A small network was shown many inputs. Here are its activations along a few directions, one row for each input.
Each table varies a few parts of the input and shows all the possible inputs, shuffled.
A made-up example of a description, with smaller parts first: one of 4 places along a line, together with either a single point or one of 9 places around a ring or (one of 3 separate values, together with one of 8 places around a ring).
Shared parts are said once, and a part with two or three values counts as separate values.

Other details of the inputs shift rows strongly along two fixed directions, in all tables alike. That doesn't count.

Table:
row 1: [ 42  40 -13  12 -29   6 -28   2   4  13 -39]
row 2: [ 19  36   9   2 -15   2 -31   0 -15  35  11]
row 3: [ 25  37  20 -10 -11  -3 -24  -6 -38  22 -11]
row 4: [ 69  70  20  25 -39  -6 -47 -11 -41  56 -21]
row 5: [  3  16   1   6 -21   0  -5   7   8 -15  -2]
row 6: [-21  -3   3   8   6   6  -3 -11  13   6   6]
row 7: [ 12  -7  -9  12 -20  -5   3   3  17 -16 -13]
row 8: [  3 -38 -33  23   4   7  26  29  53 -34 -38]
row 9: [ -3 -54 -22  27  22   1  30  38  38 -21 -39]
row 10: [ 19  38  -5   3 -19   1  -5   1  -9  -7   1]
row 11: [-52 -20  50 -82  34 -11  24 -31 -52 -36  95]
row 12: [-60 -10  53 -74  36  -8  29 -52 -47 -32  88]
row 13: [ 11  31  15  -1  -2  -6  -1   6 -35   8  10]
row 14: [ -4  -7  11 -17  -2 -10  -7 -11 -15  10  28]
row 15: [  8  26   1  -7   1   2 -15  -2 -24  19  25]
row 16: [-19 -59 -32   2  20   7  13  23  39 -12 -25]
row 17: [-23 -57 -28  23  15   0  25   2  50  -6 -23]
row 18: [-46 -58 -34  19  33   8  35   9  44 -25  -9]
row 19: [ 34  30   1  36 -21  -1 -23  21   0  30 -34]
row 20: [-18 -12  -7  -6   9   9   5 -17   8   7  -9]
Each input here is: one of 4 places along a line, together with one of 5 separate values.
Q: The inputs of row 17 and row 12 match in every part but the choice among 5 separate values. If row 14 is changed in the same way as row 17 into row 12, which row does it become?
A: row 11
Q: Change only the choice among 5 separate values in row 9. List by row number the other rows that result.
A: row 3, row 4, row 13, row 19

Table:
row 21: [  13   69   63  -55  -34  -20  -37  -26 -106    3   56]
row 22: [ 14 -30 -29  21  22   8  14  42  14 -15 -35]
row 23: [ 55  56 -39  53 -25  18 -43  33  33  63 -33]
row 24: [-26 -28  33 -22  30  -9  41   6 -27 -36  21]
row 25: [-23 -35  -1  -1  15   7 -16   0  28  -1 -27]
row 26: [ 30  25 -35   4 -15  11  -8   7  32   5 -32]
row 27: [-28  -2  16   7  25   2  20  -6  -4  -5  37]
row 28: [ 28  43  47 -39 -15 -39 -24 -63 -80  20  78]
row 29: [-42 -35 -14  -2  38   6  27  11  10 -26  38]
row 30: [ 65  38 -28  29 -20   2 -30  46   8  38 -56]
row 31: [-37  -9  28 -37  26   5  40 -36 -13 -49  35]
row 32: [-46 -43   9 -30  23  -2  22 -20 -10   1  14]
row 33: [ 48  17 -41  41 -19  22 -16   2  11  75 -63]
row 34: [  4 -24  -6  36  -5 -14  12  37  25  -9 -51]
row 35: [ 29  77  22  35 -37  -6 -41 -14 -19  52   6]
row 36: [ 49  32  53 -32 -29   2 -32 -26 -24  26  41]
row 37: [-26 -51 -16  -4  27   4  -5   9  27   3 -20]
row 38: [-42 -38  -5   0   3 -12  38  -6  40 -49 -13]
row 39: [-10 -28 -34   2  22  21  26   2  33 -37 -17]
row 40: [-27 -17  -6 -23 -18  -4  12 -14   6 -46  10]
row 41: [-26 -19 -17  16 -14  -2  -1  18  16 -11  13]
Q: What do these inputs look like to the network?
A: either one of 2 separate values or one of 4 places along a line or (one of 3 separate values, together with one of 5 places around a ring)
Q: Change only the choice among 3 separate values in row 23. List by row number the other rows that result.
A: row 26, row 30
Q: Change only the choice among 3 separate values in row 38. List by row number the other rows that result.
A: row 34, row 35

Table:
row 42: [-21 -38  19 -27  12 -10   9  -3  -6  -7  25]
row 43: [-22 -92 -72  39  16   7  30  37  91 -22 -56]
row 44: [-29 -42 -38  17  16  16  21  14  58 -28 -28]
row 45: [ 24  27  35 -44 -22 -17   7  -9 -45 -42  -1]
row 46: [ 20  62  18   2 -18  10 -17 -40 -16  21  18]
row 47: [-50 -41  32 -32  25 -19  23 -16 -18 -27  45]
row 48: [ 95  62 -31  63 -28  22 -55  23  -2  86 -64]
row 49: [  4  47  15 -16 -17   5 -28 -27 -34  23  14]
row 50: [ 81  77 -26  74 -48  19 -52  -7  15  80 -67]
row 51: [-22  15  24 -51   7   0   1 -42 -24 -21  58]
row 52: [-27  15  33 -32 -12 -28  17  15 -33 -57  69]
row 53: [ -1  24  28 -16  14  -5  -4 -15 -51  14  35]
row 54: [ -31 -100  -51   44   25    5   31   55   83  -20  -65]
row 55: [-25 -16  12 -22  27  -5  16  12 -18  -2  18]
Q: What do these inputs look like to the network?
A: either one of 2 separate values or (one of 3 separate values, together with one of 4 places along a line)
Q: Change only the place on the line of 4 in row 44. List by row number the other rows that result.
A: row 49, row 54, row 55

Table:
row 56: [ 40   5 -28  46 -27  -9  -8  45  33  10 -55]
row 57: [ 22  76  43 -18 -21  -6 -29  -7 -71   7  47]
row 58: [ -79 -123  -22   -7   43  -10   44   18   44  -32    3]
row 59: [-58 -52   7 -47  25 -10  43   2   2 -83  27]
row 60: [ 39  64  27 -25  15   4 -19 -28 -86  58  41]
row 61: [ -9 -28 -29  35   0   5 -11   2  25  37 -35]
row 62: [  4  24  26 -34 -11 -11   5 -20 -32 -29  22]
row 63: [ 29 -13 -14  26 -18  -6   9  24  30 -13 -42]
row 64: [ -6   9  11  12  18   9  -5 -28   4  19  17]
row 65: [-47 -84 -12 -21  24  -5  54  15  30 -79  -2]
row 66: [  3 -27 -35  63   4  11  -4  10  46  39 -57]
row 67: [ 33  11  -3  27 -26   1  -8  29   3   5 -26]
row 68: [ 27  47  14 -17 -20   8 -23 -15 -35  -6  -3]
row 69: [  6 -34 -34  19   5  10 -22  12  35  38 -22]
row 70: [ 34  63  27 -27 -27 -13 -23 -27 -43   3  13]
row 71: [-47 -94  -1 -22  20 -14  59  21  30 -76   6]
row 72: [ 16  59  -3   2 -15  21 -27 -36  -9  47  13]
row 73: [-31  11  60 -61  -3 -27  20 -12 -59 -44  75]
row 74: [ 17  50 -19  17 -19  21 -25 -30   3  50  -7]
row 75: [ 14  67  33 -12  -8  13 -29 -45 -35  43  40]
row 76: [ -2  38  28 -15  -8 -13  -3  10 -40 -20  40]
row 77: [ 12  -8 -25  55  10  11 -12  -8  37  34 -40]
row 78: [ 12 -18 -15  27  24  21  -2  29  27  43 -71]
row 79: [ 46   4 -23  34 -27  -9  -7  26  32   8 -55]
row 80: [-55 -42 -12 -16  27  11  34  -9  35 -19  30]
row 81: [ 38 -14 -43  41   4  24 -35  22  52  48 -43]
row 82: [-69  -5  54 -76  22 -36  31  -6 -59 -70 101]
row 83: [ 11  17 -10  -8 -10  -2  -7   4   1 -19 -18]
Q: What do these inputs look like to the network?
A: either one of 2 separate values or one of 11 places along a line or (one of 3 separate values, together with one of 5 places along a line)
Q: Which of the alternatives is row 68?
A: one of 3 separate values, together with one of 5 places along a line
Q: List by row number the other inputs of the same sort as row 69.
A: row 58, row 61, row 64, row 66, row 72, row 74, row 75, row 77, row 80, row 81
